Each row below holds a small network's activations on one input, seen along a few directions.
In each table, some parts of the input vary, and every possible input appears once, in random order.
Descriptions start from the smaller parts, as in this example, which fits no table here: line(4) and (point or ring(9) or (values(3) and ring(5))).
Shared parts are said once, and a part with two or three values counts as separate values.

Other details of the inputs shift rows strongly along two fixed directions, in all tables alike. That doesn't count.

A family of inputs:
x1: [ -9 -10 -15  13  27   9   2   6 -12   2  -1 -22  -9]
x2: [  0 -21  -5   7  30   9   5   6 -10   4  -3 -22  -8]
x3: [  2 -17   2   7  24  10  15  16  -9  -3   0 -20  -8]
x4: [ 20   6   8  -8   3   0 -10   6  -5  -4 -10  26  14]
x5: [ -5  11   7 -18  -4  -1 -11  -5   6  -2  10  26  19]
x6: [-17 -18  -2  -5  23   3  11   6  -9  -1  19 -19  -3]
x7: [-25 -11 -15   5  21   6   0  -2   0   2  16 -23  -6]
x8: [-12 -20  -2  -2  18  12  16   7  -6  -7  11 -19  -9]
x9: [-14  -6 -11  14  25   7   0   5  -9   4   4 -25  -5]
x10: [ -3  20  11  -1 -11  12 -13   4   8   5  -1  20  14]
x11: [  1  30  17  13 -23 -79 -36   2  27  -6   5 -33 -59]
x12: [  0 -17 -11   6  -3  11  49  -8 -12  12  14 -23 -10]
x13: [ 16  -6  -1 -12  -6   6 -17 -10   3  -6 -10  22  10]
x14: [ -5  19   8  -6   0   4 -17  -7   6   6  -3  21  18]
x15: [-20  -1   6   5  21   6  13  11  -1   3  13 -22  -4]
x16: [  9  27   6  -1 -27   3  24 -11   1  19   2  18  18]
x17: [ 10  24  32   3 -22 -85 -27  10  19 -10   9 -29 -59]
x18: [ -8 -10   3   6  23  11  15  14 -10  -2   4 -19  -8]
x19: [ 10  12   8   0 -11  14 -12   6   0  -1 -10  22   8]
x20: [ 14 -16  -6  16   3   9  49   1 -15  17   2 -26  -9]
x21: [ 16  -4   2  -6 -17  14 -12   1   5  -7  -8  22   8]
x22: [  2  12  12   8 -37 -90 -31  -1  29 -16  -3 -34 -62]
x23: [  1   8  -7  -5  -9   5 -20 -10   3  -5  -3  21  15]
x24: [  0   5   3 -13  -8   5 -17 -12   5  -2  -1  21  15]
x25: [-23 -11   1  -3  16   7  14   5   3  -2  20 -21  -5]
x26: [ -2  21  12 -10   2  -1 -11   1   2   3   3  25  20]
x27: [ 23  18   3   2 -28   5  26 -10  -7  14  -8  20  11]
x28: [ 16   3  -9   4  -4   0 -12   0   0  -4 -29  21  15]
x29: [ -6  11   6  -9 -17  13 -13  -2  12  -1   6  21  14]
x30: [ 17  21   6   1 -29   4  25 -10  -5  16  -3  17  16]
x31: [-13 -22  -5  -6  26   7  13   7 -12  -3  15 -17  -6]
x32: [-17 -17  -2   4   9  16   8   8  -2   0  14 -22  -8]
x33: [  7   4 -11  -6  -8   6 -20 -10   1  -7  -8  23  10]
x34: [  7   3   3  -7 -17  14 -12   0   5  -6  -3  23   7]
x35: [  6  10  -8   3  -5   0 -12  -2  -1  -3 -25  22  15]
x36: [ 20   7  -7   3  -1   5 -20  -2  -2  -3 -19  20  11]
x37: [-10   8  -9  -5 -11  -1 -13 -10  11  -3  -8  22  20]
x38: [-14  -8  -8   4  -3   7  47  -9  -4  16  23 -27  -5]
x39: [ -2 -27  -3   0  19  12  16   9  -5  -8   7 -20  -8]
x40: [  3   0 -13  -5 -11   1 -12  -8   3  -8 -18  23  13]
x41: [-13  -7   6   6  21   8  14  13  -7   0   8 -22  -4]
x42: [ -3 -29  -6  -5  26   5  12   9 -11  -4  11 -18  -7]
x43: [ 10 -25 -11   9  -3  10  49  -6 -11  11   9 -24 -10]
x44: [  6   1   0 -13  -7   6 -17 -12   3  -5  -6  23  10]
x45: [ -6 -13  -8   6  -5   9  48  -8 -10  14  18 -26  -5]
x46: [ 10  13   9  -9   2   0 -10   4  -6  -3  -6  27  13]
x47: [ 14  20  26   7 -25 -83 -34   2  23 -10  -2 -33 -69]
x48: [ 17  -2 -12  -5  -7   6 -20  -8   2  -8 -12  22  10]
x49: [  4  15  11   0 -12  13 -13   5   3   2  -6  19  13]
x50: [ -7   9   3 -14  -6   4 -18 -14  10   1   4  22  17]
x51: [-26  -5 -12  13  22  -1   7   5  -2   6  -1 -23  -1]
x52: [ 13  -7 -14  -4 -11   0 -12  -7   4  -9 -23  23  14]
x53: [  2   7   9 -12 -12   7  -6  -2   5  -9   2  22  16]
x54: [-18 -10 -13  14  21   1   8   7  -8   3  -7 -23  -1]
x55: [-16 -10   0   6  27   7   4   3  -8   7   6 -24  -4]
x56: [ 19   5   7   1 -10  14 -12   8   1  -2 -14  21   9]
Each input here is: values(2) and line(4) and (point or line(6)).
Question: Changing only the values(2) part turns x56 into x21. The same change can be made to x1. Which row results?
Answer: x33
Question: Changing only the values(2) part turns x15 into x25. The same change can be made to x2. Which row results?
Answer: x13
Question: Change only the line(4) part in x26. List by row number the other rows that result.
Answer: x4, x17, x46
Question: A walk changes only the line(6) part. It starts at x34 and steps to x8. List the rest of the walk in order.
Answer: x31, x44, x33, x40
Question: Change only the values(2) part in x17. List by row number the other rows that result.
Answer: x6
Question: A walk changes only the line(4) part. It starts at x3 and steps to x18. List the rest of the walk in order.
Answer: x41, x15

A family of inputs:
x57: [ 41  30  13 -18  -9  16 -38  -6  -4  -5 -37  78  49]
x58: [-17  21  13   4 -25 -84 -22  -2  30  -9   9 -33 -50]
x59: [-16 -21 -26  26  53  38  12  17 -26   9  -8 -30   4]
x60: [  0  28  40   0  -7 -81 -31  10  21  -3  16 -33 -56]
x61: [-12 -57 -36  -3  36  35  23  -3 -20  -7  12 -23   0]
x62: [-42  -5 -14  17  49  38  15  14 -18  17  17 -30  12]
x63: [-18 -48 -35  12  32  40  20  -5 -13   5  -3 -32   2]
x64: [ 14 -29 -16  20  11  37  85   2 -30  26   6 -32   2]
x65: [-11 -11  -3  10   6  39  87  -2 -24  31  29 -31   8]
x66: [ 10  19  -1 -38 -38  21 -27 -29  13 -12   4  79  51]
x67: [  4  29  -1 -23 -42  24 -30 -31  21   0 -11  70  52]
x68: [  8   5   1  13 -23 -84 -26   2  21 -16 -16 -33 -57]
x69: [ 25   3  32   8 -17 -68 -34  27  19 -24  -8 -30 -71]
x70: [ 15  36  32 -27 -25  29 -35   6  11 -10  -9  80  52]
Question: What is each input in this table made of?
Answer: values(2) and (point or line(6))
Question: Changing only the values(2) part turns x66 into x61. The same change can be made to x65. Which row results?
Answer: x64
